Each row below holds a small network's activations on one input, seen along a few directions.
In each table, some parts of the input vary, and every possible input appears once, in random order.
A made-up example of a description, with smaller parts first: line(6) and (point or line(9) or (values(3) and ring(5))).
Shared parts are said once, and a part with two or three values counts as separate values.

Other details of the inputs shift rows strongly along three fixed directions, in all tables alike. That doesn't count.

Rows:
R1: -20 -29  22 -15 -26  15 -31  61 -22  48  51  -9
R2:  -7 -34  13   6 -14  18 -24  47  -9  52 -13 -23
R3:   8 -41  70   7   1   1  41  -3 -35  35  44  25
R4:  28 -37  43  12   3   5 -33  58   1  36  44  14
R5: -20 -39   7  39  -3  25 -16  61 -14  64   4   5
R6:   3   6   8 -34  23 -31  32 -20  32 -20 -18 -16
R7:   0 -45  35  34 -13   7   7  25 -13  35 -11   7
R8:  18   3  29   8  -4   9  46   8   4  22 -41   8
R9:   6  17 -11 -28  10   3   0 -18   7 -46  23  17
R10: -26   1 -69 -17  19 -39 -25   1  36  20 -31 -57
R11:   0  22   3 -23  -2 -22  58   0  13  -6 -37 -11
R12:  20   6 -26   9  -2  24 -56  -8  -7  -8  36  16
R13: -15 -31  -5  17  -8   1 -26  40 -13  66  68  19
R14: -21  37 -39   9 -25  56 -66  24 -18  -9  36   2
R15:  47   3  93  -7   9  -5  49 -21   6 -15  -2   8
R16:  25  11  15 -27  -1 -35  70  -4   5 -15 -54 -11
R17:   6  33  15   4 -11  23 -19 -36   1 -65  21  17
R18:  34 -34  47  38  -9 -29  23  -7   1  38   0   8
R19:  17  -7 -14  -8  14 -40  42 -20  10   3 -28  -9
R20:  14  10  58 -24  -9  -1  45 -39  -2 -51  33  37
R21: -25   9 -40 -15  22 -25  -7  29  41   7  -8 -24
R22: -26  31 -29 -30   9 -11 -10  -9  14 -36  -4 -32
R23:   4   0  88 -46  16 -52  37  26   8  26 -25  34
R24:   6 -10  -7   2  13 -39  52  -3  -3   4 -36 -14
R25: -38  66 -19 -25   9  21 -98   3  -5 -40  -1  18
R26: -18  15 -25  38 -11  32 -42 -39 -29 -39  28  13
R27:  21 -21  13   5 -12   4  13  32 -10  25 -36  -6
R28:  25  21 -19  -6  27 -18   9 -54  34 -19 -51 -24
R29: -19 -29 -43  28   4  -4 -35  66  -4  44 -38 -36
R30: -22 -14 -23 -16 -16  -9   9  15   6   8 -30 -15
R31:  19  -5  25  10  22 -20  14  29  43  25 -12  -5
R32:  24  14 -34  18  12 -16  -5 -28   2 -14 -26 -11
R33: -13 -23  35  -8  -7  37   9 -13 -36  -1  39  30
R34: -24   5 -33 -17  -5   2  18  17   6  13 -27 -10
R35:   9  20  10  -6   8  33 -41 -31   4 -40  35  10
R36: -36  32 -52   6   1  36 -21 -30 -27 -32  42  17
R37:   2  11 -60 -20  17 -33   1 -13  27 -12 -33 -23
R38:  10  35 -51   7  20 -12  -2 -33  42 -11 -37 -12
R39: -14  44 -28  -6 -21  51 -59 -20 -21 -42  19 -13
R40:  -4  27 -17  -2 -27  51 -21 -48 -20 -54  -4  21
R41:   7  -3  -1  -9  15 -33  35 -38   6   6 -19 -15
R42: -40 -15 -56  53  11  -2 -46  65  -2  61  -3 -37
R43: -15  39 -32 -22  21 -33  41  -7  38 -31 -39 -29
R44:   3 -19  19  10 -22 -14  -6  45  10  29 -25 -27
R45:  -5  12  -5 -22 -14 -27  37 -12  13 -24 -39 -19
R46:  -1 -16  32   9  -6   3  37 -38 -25 -17  31  35
R47:  30   2  26  32  -1  19   5 -28 -15  15  40  39
R48: -36  15 -54  -5  17  -6  27  -6  10  -9 -50 -18
R49: -31 -24 -57   2   9 -23 -44  62  29  66  20 -24
R50:  13  -2   4  23  -3  20 -35 -29 -21   9  34   3
R51:   6 -30  19  -5   0  -7  47   9 -17   8 -18  16
R52:  17  38  -8  -7   5  15 -16 -19  -1 -62  -2   2
R53:  35  12  23  20   8  17  30 -52 -33 -39   0  30
R54: -44  11 -46 -25 -25  52 -59  -2 -29 -18  34  -3
R55: -28 -10  -6  -1 -20  31  -7 -18 -29 -23  28  27
R56: -23 -25 -39  16 -11 -30 -27  18   3  33  17 -16
R57:  11   1   3 -15  -7  -3   8 -48   9 -23  27  29
R58:   8 -25  39  35   4  14   0  -3 -34  26  23   4
R59:  43 -25  50  16  -9  -4  10 -22  13  17  18  27
R60:  15  26  10   8  22 -28  32  16  39  -4 -46 -20
R61:  29  -4  55   5  -5  16  -4 -25  13 -24  38  36
R62: -11   7 -51 -22  -3 -15  15   9   5  -6 -56 -27
R63:  -2  17   6   7  -2  52 -10 -54 -31 -45   2  16
R64:  48 -24  80   4 -19  16  21  36 -25  25  23  27
R65:  -2  -6 -10 -17  12 -42  15  48  18   9 -21 -29
R66: -24 -34  10  -5 -12   0 -44  47   7  24  65  11
Description of these inputs: values(2) and (point or (values(4) and ring(8))).
Question: Changing only the values(2) part turns R23 into R25. The same change can be made to R37. Which row results?
Answer: R12
Question: Changing only the values(2) part turns R16 into R64. The same change can be made to R22. Which row results?
Answer: R15
Question: Which other rows does R27 become when the values(4) part takes its other values? List them by row number.
Answer: R2, R8, R40
Question: Which other rows does R55 become when the values(4) part takes its other values? List them by row number.
Answer: R33, R48, R51
Question: Which other rows does R8 become when the ring(8) part takes its other values? List them by row number.
Answer: R5, R14, R31, R38, R42, R47, R60
Question: Which other rows does R30 become when the values(2) part takes its other values? List them by row number.
Answer: R40
